These are the activations of a small neural network, seen along a few directions. Each row is one input.
In each table, some parts of the input vary, and every possible input appears once, in random order.
Descriptions start from the smaller parts, as in this example, which fits no table here: values(2) and (point or line(11) or (line(4) and ring(8))).
Shared parts are said once, and a part with two or three values counts as separate values.
(in the rows, 128 means zero)

Other details of the inputs shift rows strongly along three fixed directions, in all tables alike. That doesn't count.

Table:
R1: [144 101 114  78 151 133 148  99 144 125  94 147 114 145]
R2: [ 85  78 136 152  87 168  83 102 104 181 132 101 139  85]
R3: [168 144 136 173 117 111 158 139 156 153 137 119 147 123]
R4: [167 150 129 168 121 100 145 122 164 132 128 108 148 115]
R5: [ 99  74 119 165  94 162  75  80  91 153 120  99 131  85]
R6: [146  89 130  83 146 151 148 107 138 106 123 162 149 152]
R7: [ 77 128 128  73 133 146 110 145  59 125 124 142  98 141]
R8: [ 92  83 136 162  96 180  87  88 102 162 133  99 132  79]
R9: [ 95 141 135  68 146 164  94 140  80 104 116 111  91 135]
R10: [ 84 143 144  69 141 163 100 146  73 125 133 146 102 122]
R11: [143 117 125  69 154 144 150 102 146 143 116 157 135 129]
R12: [143  74 115 123 114 160 126  79 156 135 120 148 162 136]
R13: [159 137 122 174 121  91 149 143 153 160 134 135 148 123]
R14: [161 169 126 137 151  88 158 156 143 130 133 161 133 136]
R15: [130 105 114  78 159 129 151  98 144 136  98 150 126 147]
R16: [149 148 133 166 132 101 143 138 181 151 128 116 146 117]
R17: [167 159 127 135 129  82 167 158 139 121 122 146 122 150]
R18: [167 148 138 134 131  91 154 159 153 105 153 146 135 171]
R19: [ 99 195 129 129 132  99 114 188  85  84 142 122  85 130]
R20: [151 114 125  77 161 156 153 103 150 135 108 140 124 141]
R21: [109 130 125 222  90 122  98 148 106 155 152  86 129  92]
R22: [ 82 136 123 214  93 102  96 132 120 144 145  87 134  85]
R23: [166 140 115 177 133  93 139 126 165 132 117 107 138 126]
R24: [158 145 144 171 106  95 154 127 162 135 124 126 143 116]
R25: [147  79 133 110 105 145 146  84 144 159 103 133 142 124]
R26: [143 108 131  70 145 142 151 100 152 127  95 140 119 143]
R27: [ 82 139 138  64 130 158 105 136  78 102 123 127  88 125]
R28: [111 199 124 130 142 104 106 186  78  85 144 114  92 131]
R29: [ 94 181 138 129 137 117 110 200  95  62 165 119 111 143]
R30: [165 109 130  71 138 146 151 104 125 139 105 145 134 148]
R31: [ 81 131 118  73 132 172  88 143  85  85 141 136 108 147]
R32: [ 80 135 120  74 157 154  94 148  82 120 123 134  90 131]
R33: [ 79 143 140 208  86 110  97 134 127 146 147  79 139  81]
R34: [142 101 111  80 146 156 135 107 160 111 113 149 139 164]
R35: [139  85 106 116 138 139 135  79 151 162 115 145 145 110]
R36: [ 91 146 133  71 147 172 107 140  76 110 136 126  93 123]
R37: [162  76 111 120 121 141 136  80 130 158 104 133 144 128]
R38: [161 130 121 176 102 109 142 141 169 129 141 128 163 146]
R39: [143 173 139 126 148  88 165 153 166 123 120 131 132 147]
R40: [ 82  57 125 162  90 164  68  78 121 134 151  96 135 101]
R41: [150  84 127  79 139 150 152 117 135 115 124 155 149 161]
R42: [159 138 127 179 113  87 152 126 155 133 122 133 138 119]
R43: [ 91  78 110 164 107 170  85  84 104 156 132  97 125  80]
R44: [152 169 144 126 131  87 172 159 147 134 128 142 139 150]
R45: [151 120 128 177 127 105 143 139 183 111 137 112 159 137]
R46: [164 167 117 140 162 100 160 154 155 118 127 133 119 144]
R47: [ 99 116 143 222  81 116  79 133 127 124 169  92 138 104]
R48: [170 169 124 144 153  99 165 151 139 121 135 151 126 139]
R49: [157  88 130 115 122 151 135  72 140 151 105 132 149 116]
R50: [ 95 180 143 129 140 109  97 195 106  70 165 114  91 159]
R51: [135 113 138  72 143 138 158  96 135 141 107 162 138 139]
R52: [ 88 196 139 133 136  97 118 190  77 100 145 135  99 134]
Each input here is: line(4) and (values(3) or (values(2) and ring(5))).
The inputs of R17 and R19 match in every part but the line(4) part. If R30 is changed in the same way as R17 into R19, which row does it become? -> R4
The inputs of R24 and R27 match in every part but the line(4) part. If R47 is changed in the same way as R24 into R27, which row does it become? -> R40

Table:
R53: [141 164 117 109 152 113 138 134 132 119 116 138 106 131]
R54: [183 128 127 160 125 111 173 105 199 169 107 121 161 116]
R55: [174 101 112 109 147 132 150  80 144 149 109 148 126 125]
R56: [107 158 140  54 149 153 107 186  63  41 152 144  84 182]
R57: [180  97 114  83 157 134 163 105 178 115 128 177 163 176]
R58: [ 87 151 120 244  87 105  81 160  95 143 148  72 130  76]
R59: [187 106 126 166 112  92 171 104 170 169 118 143 156 132]
R60: [ 68 136 133  83 119 148  93 151  63 123 123 130  90 131]
R61: [168  91 107 115 147 132 163  90 135 151 107 154 138 129]
R62: [103 154 137 224 105  92 101 175 163 109 177  92 147 122]
R63: [156 181 132  68 162 110 160 182 140  45 137 159 113 198]
R64: [139  98 116  90 155 139 137  73 149 146  99 137 120 121]
R65: [ 58  24 120  81  90 209  61  55  57 175 102 118 119  98]
R66: [144 196 147 193 109  74 147 172 139 132 148 121 146 111]
R67: [178 125 135 159 134 105 174 103 204 170 109 115 159 115]
R68: [104  92 112  83 134 173  91  81  86 142 107 127 107 109]
R69: [ 96  47 128  54 125 223  94  64  75 168 103 124 111 105]
R70: [140 199 144 150 136  58 158 190 143 117 136 131 117 148]
R71: [ 93 132 136 236  67 121  65 159 118  95 167  63 141 107]
R72: [ 93 106 139 229  64 126  99 101 143 178 136  84 159  59]
R73: [144 196 125  68 192  90 176 180 119  91 118 164  97 167]
R74: [ 86 129 134 244  78 123  66 168 116 118 187  82 140 103]
R75: [152  79 127 105 134 138 145  90 179 101 120 132 150 158]
R76: [171  76 132 137 114 135 167  63 164 179 113 149 167 107]
R77: [164 201 128 128 159  78 167 200 174  74 159 161 136 184]
R78: [153  65  98  97 144 149 159  58 155 162  86 152 147 122]
R79: [ 12 158 158  77 123 169  62 167  24 107 145 110  74 103]
R80: [102 194 142  38 163 154 116 189  55  98 127 137  79 151]
The inputs of R78 and R61 match in every part but one. If R54 is changed in the same way as R78 into R61, which row does it become? -> R69
What do these inputs look like to the network? -> line(4) and (values(2) or ring(5))
Which other rows does R70 become when the ring(5) part takes its other values? List them by row number. -> R64, R67, R73, R79
Which other rows does R58 become when the ring(5) part takes its other values? List them by row number. -> R65, R66, R68, R80

Table:
R81: [141 126 129  69 148 146 127 132 101 101 117 140  95 156]
R82: [114 144 151 170  99 118 113 136 142 134 130  83 129 102]
R83: [117 180 151  92 148 124 124 178 104  94 132 121  88 151]
R84: [138 173 134 162 132 101 118 185 126  83 168 133 121 149]
R85: [ 85 134 123 185 106 105  93 149 119 130 148  91 120 114]
R86: [ 76 114 123 193  93 147  76 147 105 130 154  74 132 102]
R87: [ 97 105 123 157 113 156  90 100 117 175 116  99 127  82]
R88: [164 140 123  16 189 145 181 142 148  95 105 184 122 192]
R89: [116 159 156  93 101 134 141 172  76 143 155 166 115 142]
R90: [159 104 130 136 134 116 173  75 183 163 104 137 157 104]
R91: [106 102 115 191 103 140  90 101 119 180 131  84 136  77]
R92: [186 168 126 126 170  76 196 145 164 123 130 154 130 149]
R93: [ 60 156 139  83 130 166  91 173  76  92 136 114 103 133]
R94: [102 133 125 166 109 126 109 123  93 127 132 110 119  94]
R95: [164 197 118 190 135  76 139 178 136 130 137 121 121 121]
R96: [112  94 109 142 106 159  95  81 101 164 109 111 132  86]
R97: [141  41 129 102 120 171 134  40 181 155 114 143 175 119]
R98: [128 116 126 125 126 110 145 103 173 141 110 132 145 127]
R99: [162 186 138 164 118  84 144 166 135  98 136 112 122 139]
R100: [139 126 131 147 138 114 151 113 154 147 120 131 131 111]
R101: [101 104 115 175 100 152  87 136 112 122 140  98 131 114]
R102: [111 127 117  91 128 158 115 139  94  94 125 134 122 145]
R103: [155 180 134 186 116  82 135 170 148  88 164 129 147 140]
R104: [ 95 121 142 176 107 138  87 138 131 122 160 104 136 112]
R105: [181 100 105 110 149 103 169  97 180 131 105 165 141 159]
R106: [179 160 115 176 124  58 171 136 184 117 124 139 153 146]
R107: [ 54  69 121  52 134 187  80  90  86 133 107 133  98 128]
R108: [200 118 129 143 138  96 179 105 193 143 119 126 150 145]
R109: [131  53 141  35 124 171 144  92  69 162 102 188 147 154]
R110: [168  35 117 135 124 151 143  45 191 161 129 139 179 128]
R111: [106 187 135  37 170 142 130 161  85 116 112 149  91 137]
R112: [109 145 124  70 162 143 123 148  68  99 126 153  81 139]
What do these inputs look like to the network? -> values(2) or (line(5) and line(6))
Which other rows does R98 become when the line(6) part takes its other values? List them by row number. -> R82, R90, R93, R97, R111
A walk changes only the line(5) part. It starts at R103 and steps to R84. List the rest of the walk in order. -> R110, R104, R97
